A small network was trained on invented records. Each row is its activation on one of them, seen along a few directions.
After each row come some of the record's fields: G, F, M, K, D, C, J.
A field that a record lacks is written missing.
Other fields move the rows too, some of them a lot.
In the rows, zero is written as 500.
Random noise pushes rows far along 3 fixed directions. That doesn't count. These rows show it; they differ only by the noise:
[838 428 672 678 515 265 245 259 555 174 299 527 699 391 653 399 737]
[402 308 588 486 793 607 455 496 791 451 503 214 403 388 457 348 579]
[460 488 411 441 629 715 366 496 403 382 498 437 556 521 351 684 127]
[470 243 521 488 744 489 384 464 706 371 482 272 401 325 484 441 561]
[528 656 590 529 604 774 411 447 482 412 443 455 686 633 398 507 266]

[485 834 533 594 389 722 645 606 390 564 499 530 732 676 559 347 344]
<G:g1 F:f2 M:m1 K:k1 D:d2 C:c1 J:j1>
[422 752 446 522 435 696 640 582 386 654 597 586 629 631 474 437 323]
<G:g3 F:f2 M:m5 K:k1 D:d2 C:c2 J:j2>
[438 585 546 577 598 607 547 475 614 574 557 346 546 458 534 287 557]
<G:g1 F:f2 M:m1 K:k1 D:d2 C:c1 J:j2>
[449 675 390 520 348 536 621 591 371 631 592 648 541 556 538 457 396]
<G:g1 F:f2 M:m1 K:k1 D:d2 C:c2 J:j2>
[611 645 450 611 405 478 454 439 203 420 505 604 753 498 583 591 314]
<G:g1 F:f1 M:m1 K:k1 D:d2 C:c2 J:j2>
[462 129 260 509 645 252 410 537 514 333 538 263 346 128 644 521 525]
<G:g3 F:f2 M:m5 K:k1 D:d2 C:c1 J:j1>
[335  26 312 373 746 412 447 577 534 414 515 253 258 244 451 707 432]
<G:missing F:missing M:missing K:missing D:d1 C:c1 J:j1>
[558 630 393 477 323 535 521 508 127 477 432 788 678 648 416 745 244]
<G:missing F:missing M:missing K:missing D:d2 C:c2 J:j2>
[258 316 371 375 623 629 707 661 440 628 540 408 387 481 368 626 372]
<G:missing F:missing M:missing K:missing D:d1 C:c2 J:j2>
[630 679 602 517 409 537 389 365 414 438 391 664 655 639 436 562 474]
<G:missing F:missing M:missing K:missing D:d2 C:c1 J:j2>
[525 447 432 463 460 483 454 543 499 429 518 527 449 435 511 571 409]
<G:g1 F:f2 M:m1 K:k1 D:d1 C:c1 J:j1>
[456 719 543 491 451 703 601 551 421 608 520 526 619 706 428 562 354]
<G:missing F:missing M:missing K:missing D:d1 C:c2 J:j1>
[644 362 550 531 346 191 558 512 520 432 386 670 447 460 618 473 804]
<G:missing F:missing M:missing K:missing D:d1 C:c2 J:j1>
[178 327 471 501 752 571 772 687 742 737 616 115 348 347 552 165 697]
<G:g3 F:f2 M:m5 K:k1 D:d2 C:c1 J:j2>
[550 172 549 477 614 261 394 400 674 382 391 429 340 303 532 462 808]
<G:missing F:missing M:missing K:missing D:d2 C:c1 J:j2>
[350 413 338 514 637 610 579 574 424 540 605 273 513 367 513 526 314]
<G:g1 F:f2 M:m1 K:k1 D:d1 C:c1 J:j2>
[639 836 416 568 270 527 431 406 174 520 517 732 730 659 518 664 290]
<G:missing F:missing M:missing K:missing D:d1 C:missing J:j2>
[271 387 270 252 512 516 444 606 577 654 686 508 112 414 338 685 345]
<G:missing F:missing M:missing K:missing D:d2 C:c1 J:j2>
[229 507 647 343 719 926 677 639 717 691 520 362 376 707 231 464 385]
<G:missing F:missing M:missing K:missing D:d2 C:c2 J:j1>
[739 334 639 621 518 118 198 245 787 322 477 438 416 225 708 248 986]
<G:g1 F:f2 M:m1 K:k1 D:d2 C:c1 J:j2>
[434 436 347 521 513 455 573 622 311 429 477 434 559 389 609 540 337]
<G:g3 F:f1 M:m5 K:k1 D:d2 C:c1 J:j1>
[554 562 541 547 399 398 560 458 493 570 488 591 523 544 556 421 694]
<G:missing F:missing M:missing K:missing D:d1 C:c2 J:j2>
[326 835 345 422 378 746 579 602 343 785 758 586 460 678 328 616 124]
<G:g1 F:f1 M:m1 K:k2 D:d1 C:missing J:j2>
[190 393 474 343 641 677 744 718 621 716 604 364 323 561 330 524 446]
<G:missing F:missing M:missing K:missing D:d2 C:c2 J:j1>
[312 384 323 463 562 518 653 655 398 593 628 379 425 363 541 541 356]
<G:g1 F:f1 M:m5 K:k1 D:d1 C:c2 J:j2>
[173 422 674 468 797 772 836 638 872 825 604 138 362 548 437 172 754]
<G:missing F:missing M:missing K:missing D:d1 C:c2 J:j2>
[348 741 680 502 515 801 803 607 507 723 470 527 651 789 383 356 497]
<G:missing F:missing M:missing K:missing D:d2 C:c2 J:j2>
[607 457 479 418 322 314 423 459 459 451 432 770 382 505 466 610 579]
<G:missing F:missing M:missing K:missing D:d2 C:c2 J:j2>
[290 362 369 520 763 521 482 540 669 605 748 123 346 232 557 364 492]
<G:g1 F:f1 M:m1 K:k2 D:d2 C:c1 J:j2>
[660 681 587 590 401 479 397 348 367 424 389 612 714 623 526 515 528]
<G:missing F:missing M:missing K:missing D:d1 C:c1 J:j2>
[481 498 559 624 531 431 593 568 616 513 513 359 547 408 703 207 701]
<G:g1 F:f2 M:m1 K:k1 D:d2 C:c1 J:j1>
[516 612 450 437 398 463 378 425 449 574 603 659 445 577 401 629 451]
<G:missing F:missing M:missing K:missing D:d2 C:c2 J:j2>
[537 610 410 443 370 555 434 557 373 449 549 638 536 536 470 642 247]
<G:g1 F:f2 M:m1 K:k1 D:d2 C:c2 J:j1>
[495 738 506 471 417 716 497 531 358 512 451 594 618 714 417 624 232]
<G:missing F:missing M:missing K:missing D:d1 C:c1 J:j1>
[491 840 660 491 468 821 531 447 528 632 480 595 607 782 351 440 389]
<G:missing F:missing M:missing K:missing D:d2 C:missing J:j2>

Here are new rows. What are their fields?
[353 339 395 377 438 295 609 615 650 671 617 550 173 394 503 437 737]
<G:missing F:missing M:missing K:missing D:d2 C:c2 J:j2>
[514 477 512 462 519 612 527 515 311 422 380 595 626 633 350 713 295]
<G:missing F:missing M:missing K:missing D:d2 C:c2 J:j1>
[571 296 502 547 597 336 354 425 516 337 508 406 473 338 543 528 547]
<G:g1 F:f1 M:m1 K:k1 D:d2 C:c2 J:j1>
[508 476 665 605 631 465 539 412 673 531 447 356 548 459 575 259 802]
<G:missing F:missing M:missing K:missing D:d2 C:c1 J:j2>
[331 198 115 349 497 258 443 588 359 549 659 488 200 257 474 744 404]
<G:missing F:missing M:missing K:missing D:d2 C:c1 J:j2>
[131 627 461 454 696 934 845 789 639 760 624 213 462 584 437 295 289]
<G:g3 F:f2 M:m5 K:k1 D:d2 C:c1 J:j1>
[595 232 542 574 637 393 469 395 436 319 313 400 600 372 539 551 606]
<G:missing F:missing M:missing K:missing D:d1 C:c1 J:j2>
[457 491 715 535 604 597 660 481 679 612 444 432 527 603 464 304 748]
<G:missing F:missing M:missing K:missing D:d1 C:c2 J:j2>
[389 437 418 395 390 375 656 633 464 623 547 620 382 497 471 560 570]
<G:missing F:missing M:missing K:missing D:d2 C:c2 J:j2>
[650 449 563 633 465 318 466 394 516 425 472 537 612 413 611 360 733]
<G:g1 F:f2 M:m1 K:k1 D:d2 C:c2 J:j2>
[335 424 459 397 508 566 705 671 403 586 487 531 484 599 379 621 401]
<G:missing F:missing M:missing K:missing D:d2 C:c2 J:j1>
[368 343 401 525 628 474 617 551 452 545 485 313 487 374 563 451 551]
<G:missing F:missing M:missing K:missing D:d1 C:c1 J:j2>
[447 611 469 521 402 525 661 618 346 567 463 566 590 616 544 512 443]
<G:missing F:missing M:missing K:missing D:d1 C:c1 J:j1>
[476 578 683 502 500 558 629 532 651 597 463 533 498 648 453 373 674]
<G:missing F:missing M:missing K:missing D:d2 C:c2 J:j1>
[466 564 471 574 426 410 589 547 553 582 540 493 499 434 656 239 675]
<G:g1 F:f2 M:m1 K:k1 D:d2 C:c1 J:j2>
[461 765 705 501 506 835 627 533 516 617 450 542 664 823 389 454 408]
<G:missing F:missing M:missing K:missing D:d1 C:c2 J:j1>
[428 482 438 374 494 622 479 567 428 463 428 566 418 582 359 668 277]
<G:missing F:missing M:missing K:missing D:d2 C:c1 J:j1>
